These are the activations of a small neural network, seen along a few directions. Each row is one input.
In each table, some parts of the input vary, and every possible input appears once, in random order.
Descriptions start from the smaller parts, as in this example, which fits no table here: line(4) and (point or ring(9) or (values(3) and ring(8))).
Shared parts are said once, and a part with two or three values counts as separate values.

Table:
r1: [ 16  17  -6  14  -4 -14  -5 -23  -5 -12   7  -1 -10   7  16 -14]
r2: [  6   3   5  16   1  19   5 -28   1  -8  -2   4 -13 -11  15 -19]
r3: [-33 -26  -5 -23  -9 -20   2  44 -24 -15  24  -9  -4  -1  -3  23]
r4: [ 10   5   3  13  13  32  10 -16   2   4  -9   2  -6 -13   3 -24]
r5: [ -2 -23  -3 -25 -18   9   8  40 -25 -11  17 -34  10   4  -7  36]
r6: [ -3  10   6   5   1  21  11 -11  25  12 -17  -2   4 -12 -11 -10]
r7: [-42 -17  -6 -36 -19 -25 -14  44   6   0   9   2  -2  12 -14  29]
r8: [ 22  12  -4   6  20 -15 -17 -15   1   4  -3  33   3   0   7 -22]
r9: [ -5 -12 -12 -37 -19  -7   4  41  -7   3  -3  -6  17  17 -14  40]
r10: [  0   0   9  21   1  25   5 -26  -1 -16   6 -19 -12 -20  12  -9]
r11: [ 12  -1   5  23  30   5  13 -14  -5  13 -13   6  15  -3   1  -9]
r12: [ 12  11   1  -5   0 -18 -23 -10  18  12  -7  25 -10   8  -3 -15]
r13: [  0  10   1   7  -7  10  -1 -28  19   3 -11  11  -5  -4   3 -14]
r14: [ 10   7   0  15  16  41   5 -18  -4  -1  -2  -8 -10 -16   4 -22]
r15: [  9  10  -2   4  19   1   6 -16  13  22 -18   2   7   0  -7  -9]
r16: [  0   1   6  20   3  20  19  -7   6   7 -13  -1   2 -12  -7  -8]
r17: [-39 -16 -11 -32 -15 -27  -3  44  -7  -3  15   1   3   6 -12  28]
r18: [  5  17  -4  18 -13 -24   4 -13  -2  -8   4  -2  -3   9   8   3]
r19: [ 12   3   3  11  -4 -21   0  -4  -9   6   8  16  -4   0   1 -11]
r20: [  5  13   4   5  19  31 -12 -19  29  13 -28  24   1  -1  -3 -22]
r21: [ 14  22  -9  14  -1  -4  -9 -24 -11 -16  15  -9 -15   6  19 -11]
r22: [  1   2   7  24   4  15   7 -25   1  -5  -6  17   1  -6  12 -13]
r23: [  7  -4  11  18  20  15  14 -12  -2   3   2 -35   2 -19  -1  -4]
r24: [ 23  -1   6  16  18   1 -13 -15 -16 -10  17   2  -4 -13  12 -24]
r25: [ 12  27 -15   5  -6 -21 -12 -24   9  -2  -4  13  -5  16   8 -10]
r26: [-34 -28  -5 -20 -10 -12  -1  42 -28 -18  33 -24  -5  -5  -5  24]
r27: [-37 -26  -3 -15  -6 -23   4  46 -24 -11  20   4   9   3  -6  28]
r28: [  9  30 -12   0  -5 -19 -25 -24  20   1 -12  20 -12  23   9  -8]
r29: [ -1 -22  -3 -28 -17   1  12  43 -22  -7   8 -19  12   8  -6  35]
r30: [ -6   3  15   0   3  -1   2  -8  35  23 -21 -15   7  -3 -15   2]
r31: [ -7  12   7   1 -12  12 -11 -25  33   7 -17  13 -11   2   1 -11]
r32: [ 18  -1   7   8   1 -13  -4  -8  -8  -1  12   4  -8  -8   5 -22]
r33: [ -7 -14  -2 -35 -11   0 -10  39   6   2 -10   2  19  20 -12  37]
r34: [ -4 -20  -8 -24 -21  -8  15  46 -24  -1   3  -9  17  16 -11  43]
r35: [ 12  -3  14  17  28  13  12 -15   0   7  -6  -9  11 -12   5 -16]
Q: What do these inputs look like to the network?
A: line(5) and (values(2) or ring(5))
Q: Changing only the line(5) part turns r18 into r28. The same change can be made to r19. Which row results?
A: r12
Q: Which other rows agree with r5 in the line(5) part? List them by row number.
A: r10, r14, r21, r23, r24, r26
Q: Change only the values(2) part in r27. List by row number the other rows that result.
A: r34
Q: A walk changes only the line(5) part. It starts at r23 and steps to r35. List the rest of the walk in order.
A: r11, r15, r30
